A small network was shown many inputs. Here are its activations along a few directions, one row for each input.
In each table, some parts of the input vary, and every possible input appears once, in random order.
Descriptions start from the smaller parts, as in this example, which fits no table here: one of 6 places along a line, together with either a single point or one of 11 places around a ring or (one of 3 separate values, together with one of 5 places around a ring).
Shared parts are said once, and a part with two or three values counts as separate values.
In the rows, zero is written as 128.

Other details of the inputs shift rows strongly along two fixed directions, in all tables alike. That doesn't count.

Table:
row 1: [102  90 149 130 167  89 170  99 140 136 171]
row 2: [103 186 127 173  97 122  39  95 108 216  95]
row 3: [148 123 155 100 162 127 182 155 135  46 159]
row 4: [158 122 185 154 135  96 103 141 115  74 173]
row 5: [ 80 100  58 116 101 144 163 103 114 190  94]
row 6: [ 96  51 116 153 136  81 199  98 111 138 159]
row 7: [176 167 181 132 166 156  96 181 174  56 165]
row 8: [116 146 114 183  77 102  72 103  85 182  97]
row 9: [104  66 117 155 132  78 207  93 108 136 156]
row 10: [105  63  59  87 119 115 209  92 124 174  99]
row 11: [158 206 160 130 109 162  56 171 130  87 123]
row 12: [138 187  88 150  84 155  51 122 124 191  61]
row 13: [ 97 124  78 118  87 155 105 112 110 187  78]
row 14: [172 210 160 154 126 166  49 169 153 106 121]
row 15: [124 103 179 123 170  95 137 114 146 107 176]
row 16: [153 126 156 104 163 133 187 163 159  67 169]
row 17: [147 185 141 135 115 171  59 170 136 135 113]
row 18: [ 95  64  63  93 123 120 206  90 102 157  97]
row 19: [125 137  84 135 100 155  80 112 133 193  71]
row 20: [160 171 167 109 125 155  79 169 138  66 142]
row 21: [177 147 158 114 151 140 108 155 161  71 144]
row 22: [ 74  81  48 117 113 137 185  93 100 196  84]
row 23: [156 146 200 170 128 118  55 158 119  81 164]
row 24: [118 142  89 123  91 159  79 127 121 194  72]
row 25: [128  72 104  84 151 103 242 123 147 103 145]
row 26: [140 126 155 104 156 137 186 157 150  54 173]
row 27: [110 182 127 164  94 110  37  93 105 207  91]
row 28: [132 108 172 118 165  85 141 106 139 103 173]
row 29: [133 105 144 100 154 142 159 149 133  76 143]
row 30: [113 104 107 110 143 131 200 126 120 114 130]
Each input here is: one of 5 places around a ring, together with either one of 2 separate values or one of 4 places along a line.
- The inputs of row 9 and row 4 match in every part but the place on the ring of 5. If row 26 is changed in the same way as row 9 into row 4, which row does it become? => row 20
- Start at row 7 and move only the place on the line of 4, one step at a time. The first step leads to row 17. Which rows follow, in order? => row 5, row 22
- Change only the choice among 2 separate values in row 9. List by row number the other rows that result. => row 2
- Which other rows agree with row 12 in the place on the ring of 5? List them by row number. => row 3, row 8, row 11, row 25, row 27
